A small network was trained on made-up records. Each row is its average activation on records with the value named, seen along a few directions.
Related values have similar rows: they may be neighbours, one step apart, or belong to one group.
In the rows, zero is written as 500.
Strong random noise was added to every row along 23 fixed directions; ignore it. To show where, here is one row again and again, with new noise each time:
[477 480 525 605 318 479 577 442 566 495 423 469 597 491 439 487 552 621
 237 549 439 638 436 367 532 637 422 576 437 364 539 502 494]
[417 371 619 311 380 614 676 397 616 254 524 595 421 434 465 444 424 549
 570 436 580 314 490 533 421 328 527 355 404 382 435 611 528]
[601 429 457 420 382 317 499 504 811 561 566 499 608 436 733 574 408 424
 406 549 515 583 572 428 411 394 566 470 265 701 584 654 635]
[526 482 661 332 610 603 460 557 556 455 510 488 506 578 459 332 666 472
 407 670 440 459 507 756 408 599 551 468 502 321 734 315 391]
[577 477 497 551 723 550 393 423 442 504 772 599 435 432 551 396 616 568
 442 567 558 540 600 510 474 458 408 559 459 810 541 711 669]
[356 466 592 353 515 419 254 607 569 372 606 501 456 500 355 335 521 503
 787 577 667 421 450 528 474 454 677 455 445 324 567 432 611]
[291 527 446 681 546 441 508 633 341 601 625 526 766 618 366 684 601 526
 558 449 578 650 491 318 664 457 626 641 430 592 383 636 460]
[387 727 452 314 564 489 390 385 373 513 570 306 451 417 662 295 305 378
 664 624 589 586 454 598 529 248 575 720 463 572 417 540 432]
[490 481 677 418 396 426 347 410 631 372 604 638 371 626 320 569 585 436
 529 543 524 414 482 481 486 341 439 540 395 549 607 601 712]
[505 549 368 488 629 472 440 405 512 686 395 563 295 623 497 507 490 277
 476 537 651 598 448 498 516 384 390 550 571 398 656 509 595]
[405 647 423 630 498 510 365 736 775 356 502 392 456 458 665 579 630 626
 495 422 564 657 475 428 554 670 355 499 465 626 714 359 695]
[583 824 455 437 295 299 364 296 401 491 450 381 478 603 492 567 470 662
 265 478 426 418 330 391 428 501 532 624 520 503 531 494 480]
[417 674 400 517 335 465 350 537 824 585 543 338 613 183 343 504 409 469
 483 403 586 399 558 564 468 504 641 554 624 548 472 247 549]
[487 456 411 519 415 481 497 456 467 667 537 386 559 540 525 413 560 251
 553 662 531 558 549 472 452 599 554 627 406 588 585 679 486]
[428 534 525 498 377 543 594 511 497 485 330 387 511 669 424 597 654 518
 758 410 624 726 598 446 625 400 363 291 392 554 427 557 562]
[555 609 600 308 480 502 515 302 534 482 617 633 334 572 501 464 459 520
 559 541 575 363 459 680 345 432 238 510 668 572 478 614 575]
[650 388 566 354 578 523 327 582 539 424 393 365 381 437 393 560 338 349
 390 621 630 462 622 565 563 480 637 410 552 593 499 340 421]
[337 516 587 569 592 531 599 488 481 542 703 581 484 616 377 494 512 308
 572 485 550 468 436 652 536 452 345 702 614 562 430 613 311]
[498 574 637 571 662 472 394 753 413 317 579 698 525 622 572 604 497 540
 665 558 317 584 337 559 692 564 237 769 648 658 352 429 591]
[688 357 716 466 434 565 617 309 421 572 568 339 552 523 356 544 647 442
 500 713 448 443 663 613 369 386 527 593 502 742 454 743 412]
[390 471 541 493 411 438 645 419 541 472 674 426 634 597 521 323 649 578
 541 669 638 504 392 501 341 523 607 604 414 289 572 700 443]
[412 531 352 657 380 413 532 471 534 466 395 316 306 397 538 390 540 546
 593 275 637 432 563 479 439 499 549 322 542 423 357 408 345]
[387 420 432 481 421 387 494 470 411 662 326 427 539 327 454 355 387 576
 469 445 562 618 490 389 526 535 519 506 494 371 291 499 320]
[435 599 403 685 324 190 481 410 641 684 606 577 614 582 699 531 503 352
 367 520 822 475 647 402 528 507 606 364 500 564 348 518 541]
[605 390 466 266 514 515 587 526 561 456 458 581 491 417 492 406 403 537
 540 397 400 345 418 603 353 554 492 397 501 464 469 539 405]


BINOG, 12 values:
gubef: [473 446 673 444 492 552 478 434 331 304 197 486 387 481 569 471 347 483
 546 539 443 500 331 301 770 419 437 612 444 368 392 468 557]
kot: [667 506 323 482 586 660 739 558 549 650 470 546 781 426 563 545 512 549
 484 509 457 636 587 566 497 555 514 439 523 530 419 509 554]
lun: [448 719 617 513 465 561 468 382 330 571 596 330 591 602 370 581 433 492
 448 416 507 418 570 530 592 551 567 352 511 654 523 491 306]
dud: [647 331 511 443 441 470 542 594 725 406 357 453 572 422 623 518 622 393
 451 588 547 409 572 498 484 570 607 474 396 565 495 458 530]
vit: [672 379 475 513 471 376 310 516 469 639 408 643 637 337 455 435 298 312
 354 593 480 497 524 367 730 705 468 565 554 646 272 462 577]
nor: [497 662 474 467 637 575 462 529 441 432 711 543 582 484 724 360 449 602
 798 576 555 585 541 558 557 457 446 445 501 614 421 528 717]
peve: [724 404 547 486 592 624 835 379 473 520 295 432 355 620 551 697 352 401
 390 430 425 539 479 602 500 343 276 483 610 542 450 579 242]
fil: [437 375 577 462 620 582 535 565 326 541 147 529 342 527 656 570 438 304
 373 574 460 435 446 448 585 483 546 555 543 315 557 382 370]
muri: [643 576 452 529 550 634 553 504 489 383 466 603 650 505 336 409 546 553
 415 397 325 592 383 493 709 589 356 482 467 504 462 409 593]
rad: [495 499 647 724 469 539 530 495 462 454 564 545 496 522 491 425 594 464
 643 501 410 436 639 625 588 488 490 363 584 482 379 325 533]
vad: [234 375 733 490 525 453 509 309 241 675 478 576 336 600 412 587 367 348
 573 584 655 413 551 470 513 300 512 550 604 332 458 603 357]
kavir: [490 570 589 397 401 441 404 423 424 613 597 721 536 475 550 481 381 458
 422 556 292 417 604 656 441 484 465 529 551 497 388 389 458]
A value of BINOG combines one of 3 hidden first parts with one of 4 second parts; all combinations occur once.
kavir and vit share the first part; kavir and rad share the second. Which value has the first part of rad and the second part of vit?
Answer: muri
gubef and kot share the first part; gubef and vad share the second. Which value has the first part of vad and the second part of kot?
Answer: fil

DABAL, 12 values:
dovop: [504 300 621 281 511 359 283 637 694 668 355 572 501 310 339 378 561 364
 714 555 347 545 576 678 437 356 510 660 442 479 379 380 475]
rasi: [608 378 523 251 284 442 439 573 732 472 313 511 544 468 538 516 806 424
 385 415 280 352 537 502 341 698 449 531 220 744 625 617 450]
tun: [519 490 378 594 577 478 659 582 633 413 641 443 528 582 577 317 755 519
 584 394 603 426 420 618 374 638 500 411 480 491 570 565 377]
gisek: [377 658 414 518 492 275 421 534 337 713 491 308 781 426 950 313 413 537
 666 678 658 705 406 299 584 608 582 649 433 658 371 685 511]
git: [542 404 692 605 336 270 328 705 540 540  66 660 564 500 877 564 702 510
 570 655 274 224 448 341 490 800 672 427 579 193 601 143 736]
luk: [550 565 518 541 557 722 600 482 442 376 519 328 584 439 683 492 653 804
 585 754 423 585 461 504 370 446 621 618 544 306 744 448 768]
ripu: [574 336 358 147 699 432 420 670 374 507 563 823 562 681 574 460 150 297
 552 676 560 481 265 434 495 603 612 536 439 327 577 674 563]
seza: [450 294 318 413 524 839 723 562 501 571 500 541 498 160 725 440 335 527
 135 529 265 600 718 611 300 667 508 474 406 502 617 476 352]
ketet: [564 661 550 338 500 366 311 601 581 625 287 225 654 411 222 636 587 648
 434 313 438 388 459 558 470 487 728 465 574 527 540 198 273]
mil: [517 619 648 550 559 386 526 306 410 482 503 463 379 696 507 404 501 535
 365 487 709 550 550 590 603 342 428 318 558 400 349 426 282]
nas: [645 479 634 379 780 435 246 681 675 522 623 434 553 417 309 592 523 753
 680 633 561 713 566 645 457 219 577 517 571 559 561 365 700]
sazu: [484 459 563 740 462 150 530 488 551 699 560 690 665 507 610 468 498 467
 557 461 474 273 386 439 456 529 646 504 644 342 376 456 493]
A value of DABAL combines one of 2 hidden first parts with one of 6 second parts; all combinations occur once.
git and dovop share the first part; git and rasi share the second. Which value has the first part of rasi and the second part of dovop?
Answer: mil
ripu and luk share the first part; ripu and nas share the second. Which value has the first part of nas and the second part of luk?
Answer: ketet

GIS, 12 values:
volog: [565 484 440 659 253 449 598 473 671 563 509 539 517 725 415 731 731 263
 595 589 606 536 677 509 466 457 421 526 519 606 391 599 641]
kesug: [806 480 691 732 464 482 572 375 679 456 401 591 691 340 345 496 555 523
 491 514 420 181 365 420 640 444 608 478 714 482 375 392 812]
nemob: [470 502 511 326 585 433 408 495 505 529 286 563 573 637 360 558 730 553
 304 394 663 472 446 311 594 403 694 374 259 392 611 532 501]
gopor: [455 535 136 481 749 488 419 515 104 723 282 351 452 552 775 380 361 204
 597 579 680 839 534 298 746 377 662 533 312 611 457 620 486]
bave: [402 760 210 108 394 440 299 555 495 548 546 591 605 549 473 436 670 608
 488 350 394 423 498 587 255 548 716 454 281 415 690 397 531]
gek: [588 588 190 634 706 252 535 811 721 558 723 625 586 490 641 750 325 478
 527 179 312 472 351 633 394 327 617 639 607 597 413 374 350]
sezal: [307 547 662 646 426 389 204 582 747 643 676 571 381 368 564 702 381 111
 648 392 416 227 609 532 529 454 465 634 566 877 646 440 595]
neta: [607 567 608 531 508 420 459 300 419 623 376 492 455 552 558 562 767 715
 365 340 262 521 573 424 437 333 455 356 296 601 653 569 528]
mugut: [327 461 549 697 439 549 392 515 622 463 564 117 167 344 340 552 481 494
 567 485 448 676 558 541 387 382 372 747 518 553 720 464 381]
kime: [455 332 576 692 776 454 474 670 327 436 395 754 313 518 690 583 720 488
 682 507 368 437 558 557 545 280 551 640 614 377 342 336 547]
notis: [668 659 284 586 597 486 532 528 608 514 427 207 617 185 633 276 617 679
 554 352 499 477 426 557 456 545 585 513 598 654 369 412 461]
togod: [584 220 681 597 572 566 512 723 431 261 422 476 421 556 535 383 433 417
 570 564 448 646 602 522 749 691 372 334 429 606 325 460 363]
GIS is arranged as a 3 by 4 grid.
What is the length, in steps, of the shortest route from kime to kesug?
Answer: 5
A value of GIS combines one of 3 hidden first parts with one of 4 second parts; all combinations occur once.
volog and togod share the first part; volog and sezal share the second. Which value has the first part of sezal and the second part of togod?
Answer: gek
kesug and nemob share the first part; kesug and notis share the second. Which value has the first part of notis and the second part of nemob?
Answer: neta

NON, 20 values:
vofu: [320 477 938 495 357 353 337 470 494 624 439 499 605 391 454 547 390 398
 704 405 309 400 578 474 676 261 537 475 395 693 366 462 435]
rir: [703 273 498 395 568 545 851 703 601 399 420 518 808 518 417 710 517 771
 460 391 547 209 280 440 325 698 707 345 643 383 482 614 375]
fub: [480 676 309 569 573 430 405 465 354 605 422 250 370 358 542 543 620 551
 308 365 340 584 486 530 425 352 489 920 503 754 375 536 169]
moram: [102 500 384 762 374 650 565 522 392 511 612 684 164 422 570 685 545 604
 457 273 497 574 751 500 394 535 174 510 603 577 388 532 439]
par: [358 371 688 622 447 732 775 368 472 406 663 542 473 562 389 514 148 315
 491 689 507 393 353 494 552 554 468 610 643 163 626 578 464]
kunub: [576 517 375 579 402 689 498 599 398 426 378 369 525 467 354 593 570 567
 441 470 371 528 603 449 547 811 482 454 550 544 518 360 498]
niv: [390 431 679 335 244 499 575 429 758 529 555 640 554 260 566 494 219 615
 589 346 200 410 433 496 360 532 273 485 410 502 593 574 603]
zenup: [509 582 561 827 344 393 322 459 527 630 433 214 521 301 376 459 532 545
 574 362 491 398 622 404 574 624 643 271 604 590 513 275 515]
vasis: [480 543 211 334 356 731 780 260 163 754 341 841 507 465 680 628 580 501
 520 494 576 140 608 459 235 726 403 456 787 480 304 724 658]
mebu: [207 533 370 567 568 364 380 662 700 534 691 625 345 442 599 568 506 433
 422 447 516 550 426 551 349 384 486 838 500 460 624 476 478]
ziko: [246 611 565 459 693 701 578 629 417 451 344 600 413 483 854 473 803 510
 741 423 473 303 552 673 446 365 584 433 552 402 567 322 530]
zusas: [250 387 403 801 445 449 514 488 423 502 497 825 340 497 284 613 749 498
 545 229 791 286 571 301 584 533 405 418 652 526 201 595 607]
fipok: [260 431 762 346 638 525 230 584 363 470 541 287 318 244 345 556 598 904
 564 605 848 456 594 539 335 477 421 682 777 717 367 563 361]
dofe: [502 647 228 808 638 442 479 430 305 571 477 560 410 846 428 631 689 343
 592 333 742 325 258 143 644 607 619 414 541 404 725 684 727]
gupar: [513 329 679 646 408 481 600 413 526 613 470 538 572 580 476 611 288 329
 427 502 467 579 580 347 694 522 439 308 411 486 557 549 485]
rigi: [418 557 506 572 336 354 637 494 735 638 580 505 902 285 720 457 454 480
 282 503 414 580 537 460 551 438 602 671 332 661 309 547 436]
rif: [391 644 548 455 623 723 504 473 667 455 708 348 699 553 460 426 554 388
 112 715 778 654 421 485 661 675 455 700 401 607 823 597 481]
laga: [510 433 476 619 468 457 453 691 582 383 542 310 507 482 591 559 761 830
 312 597 380 920 603 475 418 652 320 700 337 628 548 517 398]
gabu: [367 585 452 535 608 350 556 625 538 736 627 501 636 564 693 327 562 259
 716 482 395 524 589 845 410 327 702 506 497 392 453 293 225]
gof: [361 257 603 473 587 691 486 622 257 702 245 569 526 514 725 473 400 443
 541 742 538 681 567 273 631 875 395 354 473 354 736 547 637]
A value of NON combines one of 5 hidden first parts with one of 4 second parts; all combinations occur once.
rif and gupar share the first part; rif and dofe share the second. Which value has the first part of dofe and the second part of gupar?
Answer: vasis
fipok and vofu share the first part; fipok and zusas share the second. Which value has the first part of zusas and the second part of vofu?
Answer: ziko
laga and fub share the first part; laga and kunub share the second. Which value has the first part of kunub and the second part of fub?
Answer: par
moram and zenup share the first part; moram and rigi share the second. Which value has the first part of rigi and the second part of zenup?
Answer: mebu

PAZUN, 20 values:
lus: [569 643 467 372 620 505 333 472 671 653 374 420 430 281 338 670 491 725
 238 383 523 393 434 527 340 384 561 558 700 502 697 318 560]
dat: [496 489 670 438 588 596 519 606 572 442 374 392 486 362 434 643 389 682
 399 545 524 578 563 642 519 351 508 499 698 429 426 221 403]
rar: [496 500 668 435 469 866 472 596 634 488 415 314 851 158 228 477 597 503
 500 581 513 653 844 648 766 459 615 367 468 721 348 210 591]
fadi: [618 247 673 329 555 357 367 494 630 604 468 710 572 379 228 334 364 441
 444 551 393 712 556 570 636 375 363 533 382 478 273 478 466]
lineb: [493 508 658 324 174 166 442 456 644 565 378 482 669 576 570 546 335 271
 348 738 597 490 415 475 544 530 493 719 486 522 284 530 349]
kulaz: [480 291 733 547 469 445 679 562 690 582 501 587 567 584 496 588 478 311
 516 680 647 476 523 648 485 500 396 562 684 417 388 512 371]
buri: [358 548 366 527 186 574 523 411 299 280 607 508 174 592 407 672 455 647
 575 412 491 542 628 461 356 544 250 534 525 585 323 659 472]
tufep: [567 541 407 422 667 360 443 618 228 382 692 609 505 699 623 684 434 818
 581 494 545 530 471 457 395 442 588 450 546 551 383 605 485]
tiruf: [309 515 413 205 393 701 700 363 463 549 499 469 516 431 447 788 317 578
 342 434 755 433 756 540 325 251 710 310 478 442 447 548 355]
fele: [469 361 655 558 670 372 541 589 597 688 478 648 484 482 716 667 471 383
 591 480 563 470 659 615 501 243 498 463 611 604 364 450 430]
nekod: [469 556 235 508 645 320 343 620 507 615 389 412 375 455 619 512 628 521
 343 431 749 609 556 475 438 480 568 563 539 603 432 437 379]
voluz: [484 391 573 198 780 580 576 702 590 523 149 549 614 447 507 466 555 518
 713 393 448 598 306 551 625 343 457 529 439 363 502 411 467]
sofiz: [641 694 403 447 573 369 557 464 528 471 556 784 394 585 773 522 313 383
 498 528 465 279 486 828 390 284 541 483 829 304 278 170 489]
pizor: [681 542 461 712 627 264 481 418 692 610 498 286 325 459 577 718 390 376
 547 285 535 258 312 391 419 239 596 617 618 711 626 637 455]
mip: [412 449 458 597 136 363 265 450 418 561 644 484 427 393 305 543 395 552
 429 622 301 620 656 376 378 639 462 754 434 530 422 549 548]
veno: [427 703 453 372 446 504 585 385 308 345 743 662 402 747 606 568 366 590
 463 571 559 589 445 573 441 451 258 579 535 577 384 689 495]
pip: [442 393 828 627 479 397 433 361 694 479 684 504 540 459 188 585 357 361
 456 560 707 468 468 387 720 299 462 636 500 624 414 644 538]
fetaf: [535 581 687 586 552 559 474 623 627 308 560 419 688 522 584 567 834 721
 634 691 591 454 490 523 514 497 607 562 566 513 570 414 746]
fimif: [515 520 429 655 396 603 713 594 685 240 712 447 684 429 587 485 635 703
 345 636 442 490 422 538 368 638 603 684 499 401 537 496 559]
nugi: [696 525 468 371 295 397 629 352 497 486 451 406 577 929 540 491 695 295
 456 716 581 659 624 569 458 357 627 335 228 433 556 613 471]
A value of PAZUN combines one of 5 hidden first parts with one of 4 second parts; all combinations occur once.
buri and veno share the first part; buri and tufep share the second. Which value has the first part of tufep and the second part of veno?
Answer: nekod
kulaz and fadi share the first part; kulaz and rar share the second. Which value has the first part of rar and the second part of fadi?
Answer: pip
tiruf and lineb share the first part; tiruf and mip share the second. Which value has the first part of mip and the second part of lineb?
Answer: nugi
